Each row below is a small network's average activation on inputs in which a field has the value named, seen along a few directions.
Values that are neighbours, or in one group, have similar rows; names and order tell nothing.
Random noise pushes rows far along 5 fixed directions. That doesn't count. These rows show it; they differ only by the noise:
-242 -91 -318 1 457 354 -370 390 55 154 -75 -200 -125 469 -672 -53 -192
 87
-85 75 -452 13 118 162 -202 279 56 -67 164 -49 -182 377 -272 -257 136
 -77
-172 78 -182 -494 -231 -143 231 149 -461 211 -91 75 -141 67 -314 109 155
 -112
233 2 -12 -29 -128 93 -120 -24 -182 -569 53 60 144 -66 187 -513 153 -178
-443 -400 157 487 -25 494 5 53 -19 119 -536 -258 -275 -8 182 131 -287
 460
111 283 -247 -743 54 -232 58 282 -257 3 185 202 35 136 -637 -111 179
 -499
-375 59 -82 390 -92 188 414 269 720 255 -94 90 -681 -54 247 211 5 -147


Values of MIGI:
lamal: -46 -173 -359 482 -130 -74 -234 -3 10 28 -31 -22 -270 38 218 -28 -146
 319
fili: 505 -11 -7 48 -291 -297 -87 -267 -2 -303 208 222 166 -288 438 -131 131
 -346
maref: 190 75 -287 127 711 254 -537 -20 301 -155 329 -447 309 592 -321 -414 -74
 62
sok: 152 310 102 -25 -40 -297 -134 28 -67 -109 432 121 213 -113 -6 -244 107
 85
dizug: -126 136 -223 265 287 3 105 151 618 371 285 60 -188 279 -80 231 190 69
rifen: -47 -113 224 -318 216 -34 235 -121 -155 309 -196 -207 235 1 -209 254
 -218 33
fisus: -246 -27 -189 270 806 233 -381 209 561 233 152 -197 131 390 -385 316
 -243 184
saz: -309 -100 90 209 0 141 -61 -136 -475 176 -285 -177 48 115 36 278 -94 779
futoz: 168 290 86 -335 67 -144 239 229 320 -14 49 187 -143 -76 -261 -76 -23
 -499
niv: 451 246 -446 76 395 251 -548 137 682 -502 748 93 61 457 -230 -599 297
 -600
tigo: 71 364 -391 -227 -75 -423 -385 119 -501 112 502 -126 280 433 -457 -358
 386 329
susu: 83 197 -379 -285 -376 -613 239 -36 110 387 274 301 -314 3 45 491 215
 -378
rer: 134 -144 13 -185 -302 38 64 -293 -277 -104 -29 101 151 -183 235 50 134
 -126
MIGI is arranged as 5 separate groups.
List the group mates of fili, in the order listed.
Answer: lamal, susu
List the group mates of sok, in the order listed.
Answer: tigo
List the group mates of maref, in the order listed.
Answer: rifen
List the group mates of rer, in the order listed.
Answer: futoz, niv
